[[131 121 117 115 130 130 111]
 [135 124 125 123 137 133 123]
 [117 120 111 112 108 119 106]] value 137, 135

[121 124 103 128 135 131] value 135, 131

[105 143 113 147 100 107] value 147, 143

[[110 155 111 111]
 [131 112 128 128]] value 155, 131

[150 130 108 151 104] value 151, 150

[[124 103 143 144]
 [129 103 140 133]
 [101 135 124 139]] value 144, 143

[123 130 157 144] value 157, 144

[118 158 105 145 109] value 158, 145

[[151 104 115 103 126]
 [120 138 153 126 107]
 [117 138 124 147 142]] value 153, 151
---
Q:
[[146 108 143 143 138 109]
 [111 144 115 115 126 151]
 [139 104 139 139 140 109]]
A: 104

Q:
[[153 150 126 154]
 [115 117 127 114]
 [138 137 133 141]]
A: 137

Q:
[[108 135 129 139 114 110]
 [139 109 121 125 134 152]
 [111 136 134 138 115 111]]
A: 136

Q:
[[127 128 123 119 138]
 [129 128 134 136 118]
 [106 117 104 135 141]]
A: 117

Q:
[[139 118 110 110  98 113]
 [144 123 106 117 106 119]
 [145 125 104 118 107 120]]
A: 125

Q:
[[150 138 100 145]
 [130 141 152 134]
 [155 133 141 133]]
A: 133
---
[138 117 104 122 137 130 125] --> 117

[[136 149 132 115 120 137]
 [ 98 121 139 130 125 131]] --> 121

[112 149 109 148 144 155 129] --> 149

[125 132 114 149 117 145 134] --> 132

[[139 102 111 146 128]
 [135 107 114 142 122]] --> 107

[132 157 138 109 114 142 130] --> 157
---
[140, 127, 135, 103] ans = 103
[109, 127, 110, 157, 154] ans = 154
[135, 119, 128, 156, 113, 139] ans = 139
[147, 117, 145, 150, 108] ans = 108
[141, 115, 144, 107] ans = 107
[111, 145, 131, 143, 154, 134, 108] ans = 108
---
[[129 128 131 129 127 120 129]
 [132 115 131 132 143 130 133]
 [129 112 140 129 101 130 141]
 [137 120 133 128 127 130 134]
 [129 119 148 139 134 133 134]
 [151 114 129 129 127 148 135]
 [129 132 131 129 134 117 114]
 [129 125 128 124 135 126 134]
 [129 119 131 120 138 130 139]
 [129 120 134 135 119 130 137]
 [129 120 115 133 120 130 132]
 [141 153 131 118 127 131 128]] value 131

[[122 141 115 135 130 121]
 [129 114 134 120 133 137]
 [135 101 150 118 126 136]
 [128 144 118 134 123 124]
 [124 139 127 128 131 121]
 [131 112 131 121 133 132]
 [126 133 122 131 128 127]] value 122

[[126 127 132 117 136 136 128 124 124 126]
 [121 136 143 132 129 110 119 130 120 149]
 [119 131 126 120 130 140 121 132 118 121]
 [124 131 142 136 121 123 142 120 139 140]
 [131 123 121 111 129 121 137 129 136 116]
 [129 125 124 129 129 131 142 118 136 121]
 [123 125 133 127 155 128 124 134 120 130]
 [125 124 130 128 131 140 114 136 118 133]] value 130

[[132 147 127 117 111 130]
 [132 146 128 118 113 132]
 [128 116 133 135 134 135]
 [135 134 141 127 111 153]
 [132 128 137 131 117 144]
 [125 132 119 126 133 112]] value 119

[[120 105 139 103 118 136 124 141  99 125 130 112 132 126 138 127]
 [130 128 126 130 121 129 127 140 132 120 132 130 130 121 124 130]
 [141 153 144 107 111 120 119 127 128 130 119 135 134 114 121 103]
 [130 128 128 130 121 128 127 142 133 119 132 130 130 123 124 130]
 [130 132 132 129 134 128 126 126 126 129 133 126 127 125 131 127]
 [128 130 132 131 125 125 126 131 129 125 129 127 130 132 127 128]] value 132

[[129 128 132 114 124 125 128 127 128 130 128 129]
 [127 127 119 139 125 130 129 129 129 128 119 127]
 [128 129 110 113 117 130 127 129 127 128 123 127]
 [129 127 129 115 122 125 129 127 129 130 124 129]
 [128 128 128 135 130 129 128 128 128 127 128 128]
 [127 129 109 154 127 128 127 129 128 127 117 127]] value 109
---
122  102  128  113  147  147
139  140  104  110  132  128
yields 104

151  141  147  126  127  112  143 yields 147

109  129  128  123  117  128  102 yields 128

108  135  134  120  132  151  129 yields 134

136  128  142  119  111   99   98 yields 142

112  147  117  123
112  116  100  143
yields 100

104  133  141  157  146 yields 141

101  127  124  148  121  130  138
125  104  127  100  118  116  149
yields 127

104  124  121  123  118  126 yields 121
---
[[110 116 123 150 137 131]
 [145 155 112 138 105 116]
 [140 119 113 139 137 122]] gives 122

[[126 121 147 128 103]
 [128 125 154 130  98]] gives 98

[[138 148 153 133 131 116]
 [124 134 134 131 107 120]] gives 120

[141 125 147 110 149 113] gives 113

[102 118 153 134 124 105 150] gives 150

[ 98 117 119 114 126 110] gives 110

[134 149 133 125 125 142] gives 142

[[124 147 127 105]
 [112 128 124 130]
 [140 122 116 153]] gives 153

[[149 137 115 103 121 112]
 [132 127 145 109 129 119]
 [151 129 114 103 122 114]] gives 114

[[114 133 117 127 100]
 [138 122 128 121 105]] gives 105
---
[[112 154 139 138 119 137]
 [155 152 131 138 137 135]] → 131

[[134 122 130 142]
 [151 139 152 123]] → 152

[[122 132 127  99]
 [132 121 139 134]] → 139

[[157 106 129 117 131 125 136]
 [116 128 158 130 126 135 128]] → 158

[[152 144 140 140 138]
 [142 149 144 147 135]] → 144

[[127 128 135 127 127 143]
 [134 132 117 124 131 102]] → 117

[[143 144 133 130 128]
 [110 110 133 151 107]] → 133

[[151 127 147 126 140]
 [131 131 112 119 111]] → 112

[[135 124  98 117 122]
 [133 132 135 116 125]] → 135

[[112 106 132 115 130 122]
 [136 107 132 130 130 127]] → 132
